Each row below holds a small network's activations on one input, seen along a few directions.
Each table varies a few parts of the input and shows all the possible inputs, shuffled.
Descriptions start from the smaller parts, as in this example, which fits no table here: ring(5) and (point or (values(2) and line(4)) or ring(9)).
Shared parts are said once, and a part with two or three values counts as separate values.
In the rows, 128 means zero.

Other details of the inputs shift rows strongly along two fixed directions, in all tables alike. That doesn't count.

A family of inputs:
x1: [135 104 128 131 123 153 128 124 143 111 112 117 108 138]
x2: [109 139 118 127 145 101 143 162 131 133 135 146 140 139]
x3: [139 103 133 121 120 156 122 118 127 114 127 110 119 131]
x4: [144 113 128 127 129 156 126 121 130 118 104  96 123 119]
x5: [140 106 126 134 121 153 129 124 144 114 109 116 112 138]
x6: [134 111 130 121 132 156 121 120 133 117 113  96 118 125]
x7: [136 100 137 118 120 156 124 117 129 115 129 113 119 129]
x8: [127  99 131 123 124 153 131 122 141 109 112 122 106 136]
x9: [119 137 126 120 135 103 145 152 121 134 154 147 143 130]
x10: [132 136 115 126 142 109 150 161 118 139 151 139 147 135]
x11: [119 134 119 124 140 101 147 160 124 132 147 146 142 138]
x12: [136 134 114 130 148 105 152 164 124 138 141 141 149 138]
x13: [133 138 119 129 145 112 141 155 113 142 140 133 152 128]
x14: [131 103 134 117 125 157 123 116 131 118 123 106 120 128]
x15: [148 104 127 131 117 151 131 119 135 114 120 118 113 137]
x16: [120 145 120 129 140 110 135 151 118 145 137 128 149 126]
x17: [127 137 113 134 150 106 150 169 133 137 130 139 151 138]
x18: [ 99 156 133 121 145 101 126 129 123 141 131 135 144 119]
x19: [122 140 124 127 141 109 135 152 116 139 147 136 148 130]
x20: [130 110 130 116 132 155 121 118 133 115 114  97 117 127]
x21: [157 109 127 129 121 157 132 115 127 117 123 115 117 131]
x22: [143 104 131 121 115 154 129 118 130 110 131 116 112 133]
x23: [146 106 129 128 120 158 124 118 125 120 123 109 120 130]
x24: [138 108 130 124 123 158 121 120 129 120 121 102 119 129]
x25: [127 143 119 130 143 112 138 154 116 143 132 128 152 124]
x26: [124 133 118 128 143 103 148 163 124 135 147 144 142 139]
x27: [102 172 157 145  93 100 101  66 126 126 117 165 109 113]
x28: [ 94 189 147 157  85  89  58  30 144 155 112 179 101  87]
x29: [ 98 184 156 144  95 107  85  60 122 134 113 146 117 107]
x30: [147 106 130 126 118 155 129 118 130 113 130 116 112 133]
x31: [127 141 127 126 123  94 115 137 133 154 143 166 127 120]
x32: [114 154 123 129 144 104 132 146 121 142 128 126 148 120]
Description of these inputs: values(2) or (line(5) and line(6)).
Which other rows does x29 become when the line(6) part takes its other values? List them by row number.
> x2, x3, x11, x20, x22
Which other rows does x17 become when the line(6) part takes its other values? List them by row number.
> x4, x12, x13, x21, x25

A family of inputs:
x33: [142 137 121 141 126 105 159 176 107 135 160 153 161 143]
x34: [158  69 128 116 122 170 164 135 127  82 146 117 104 171]
x35: [140  72 133 115 101 175 108 115 147 113 118 107  87 132]
x36: [155 116 145 139 105 178 115  88 134 103  79  91 102 126]
x37: [113 149 114 123 162  99 171 168 117 126 127 125 152 128]
x38: [162  76 123 126 102 178 106 111 149 111 117 108  80 135]
x39: [ 91 203 161 177  74  85 100  51 114 121 116 184 118 120]
x40: [ 63 210 168 139 104 100  80  38 117 127 105 138 120  90]
x41: [164  75 133 116 118 170 161 136 124  86 144 119 104 168]
x42: [161  88 135 138 100 170 143 133 123  98 123 117 117 149]
x43: [112 131 105 125 147  93 140 180 144 139 148 150 133 144]
x44: [139 127  97 126 150  97 143 167 134 153 156 161 143 128]
x45: [135 126 108 125 150  94 143 175 134 150 146 162 140 132]
x46: [137 148 103 135 158 108 140 166 113 155 145 118 170 127]
x47: [128  86 129 113 134 192 125 110 136  98 105  72 112 132]
x48: [135 118 103 118 152  98 145 161 131 157 158 164 149 120]
x49: [154  83 129 137 107 169 148 135 125  95 123 115 116 153]
x50: [123 121 104 112 150 102 136 163 126 159 164 151 152 122]
x51: [142 110 137 143 114 186 108  89 138 106  82  83 103 132]
x52: [143  69 118 126 111 180 118 110 170  93 110 101  79 146]
x53: [103 125 112 114 143  97 139 177 137 145 156 147 140 137]
x54: [141 105 142 128 115 182 103  96 132 110  93  82 109 129]
x55: [105 122 115 110 153  98 142 171 138 146 147 151 148 131]
x56: [122 151 120 120 157  99 168 171 113 128 127 126 154 129]
x57: [127 143 106 125 159 108 136 163 110 156 152 116 170 124]
x58: [134  63 125 109 123 178 126 112 163 102 113 104 100 134]
x59: [ 82 213 175 147  94  97  69  43 112 138 101 146 122  97]
x60: [155  68 114 115 108 177 113 115 140 124 141 105  98 126]
x61: [170 104 141 121 111 174 135 104 125 101  99  87 109 119]
x62: [141 108 132 143 118 182 125  89 140  98  80  87  99 130]
x63: [133 130  93 126 143  98 134 172 131 154 168 151 138 132]
x64: [ 98 146 110 129 166 111 145 170 123 141 133 118 162 136]
x65: [169  53 129 114 117 183 122 109 150 114 111 116  92 125]
x66: [121 140 112 114 160 108 137 160 106 153 159 114 170 119]
x67: [ 96 125 109 116 145  97 144 173 144 140 156 145 141 139]
x68: [146 139 130 124 132 102 167 167 105 129 177 162 146 154]
x69: [136 104 130 145 120 189 115  92 142 103  83  81 103 133]
x70: [133  91 137 113 127 188 116 106 131 101 103  74 111 130]
x71: [159 111 137 140 110 181 104  93 130 115  93  84 112 127]
x72: [119 130 109 124 144  93 135 185 137 144 149 151 131 141]
x73: [139 152 115 132 153 104 153 174 114 146 131 124 164 129]
x74: [117 123 111 116 139  99 133 177 124 157 163 147 141 130]
x75: [ 91 212 171 148  94  96  68  40 108 145 109 145 127  92]
x76: [128  88 142 102 128 189 117 105 128  97 107  67 109 120]
x77: [144  68 136 110 113 177 112 109 149 113 110 110  95 128]
x78: [ 85 211 177 139  94  95  68  38 104 142 113 140 125  83]
x79: [102 192 160 159  88  82  77  52 141 140 100 190  97 105]
x80: [112 232 158 172  86  85  78  26 112 149 102 159 125  87]
x81: [122 145 116 124 158 108 136 171 112 152 142 117 168 130]
x82: [116 211 159 178  70  84  95  48 105 140 137 187 130 106]
x83: [116 117 115 117 156  92 151 169 143 144 141 164 143 131]
x84: [105 146 114 125 163 110 142 173 118 144 134 118 163 136]
x85: [120 125 108 126 154  91 148 175 146 140 139 161 138 140]
x86: [144 149 112 121 153 100 162 162 108 142 147 124 162 115]
x87: [148  86 133 104 126 184 114 101 119 114 128  68 119 109]
x88: [121 152 113 134 160 105 158 175 120 138 123 125 157 136]
x89: [150 137 123 126 134 103 167 160 105 133 187 161 147 149]
x90: [122 117 119 116 154  93 147 173 137 149 141 165 142 128]
x91: [149  52 125 115 124 179 133 108 169  98 106 113  93 134]
x92: [122 151 117 134 158 108 142 179 117 146 127 119 164 138]
x93: [152  66 130 110 115 178 112 111 143 120 118 109  99 125]
x94: [114 125 104 128 156  90 151 171 153 135 140 159 139 141]
x95: [137 138 132 123 134 100 168 170 106 123 170 163 143 160]
x96: [101 230 178 157  82  82  91  36 111 128  87 161 114  92]
x97: [ 76 211 180 137  96  96  70  42 108 135 105 140 121  87]
What is each input in this table made of?
> line(5) and (values(2) or ring(5) or line(6))
Changing only the line(5) part turns x89 into x34. The same change can be made to x86. Which row results?
> x37
Changing only the line(5) part turns x73 into x80. The same change can be made to x45. Which row results?
> x44
Which other rows does x68 become when the values(2) part takes its other values? List them by row number.
> x33
Start at x97 and move only the line(6) part, one step at a time. The first step leads to x59. Which rows follow, in order?
> x54, x92, x36, x96
Which other rows does x60 become when the ring(5) part takes its other values? List them by row number.
> x44, x48, x50, x63
Which other rows agree with x85 in the line(5) part? List them by row number.
> x41, x43, x49, x51, x53, x55, x56, x70, x76, x83, x84, x88
Start at x52 and move only the ring(5) part, one step at a time. The first step leads to x67. Which rows follow, in order?
> x58, x91, x94
Which other rows does x82 become when the values(2) part takes its other values? List them by row number.
> x89

A family of inputs:
x98: [133 116 126 128 132 146 128 132 130 119 115 105 125 132]
x99: [145 121 136 139 107 143 120 101 130 121 118 134 111 128]
x100: [121 101 114 115 144 126 135 161 141 134 140 134 130 138]
x101: [128 132 129 121 134 125 129 137 116 136 137 118 143 121]
x102: [129 103 101 108 164 117 149 183 138 144 144 125 145 128]
x103: [135 119 138 131 106 139 122 102 134 112 119 135 104 132]
x104: [129 118 110 109 167 118 159 187 113 139 151 115 163 134]
x105: [129 133 139 130 118 149 114  96 126 121 112 110 118 121]
x106: [ 68 233 141 153 134  42 119 116 111 158 129 178 163 110]
x107: [135 131 136 140 103 136 111  91 131 124 127 136 113 126]
x108: [131 133 137 136 114 147 110 100 129 122 109 110 116 123]
x109: [146 104 122 120 138 135 152 155 131 118 136 128 130 141]
x110: [134 119 136 134 105 142 115  99 133 116 128 135 104 129]
What is each input in this table made of?
> values(2) or ring(5) or line(6)
What sort of input is x100?
> values(2)
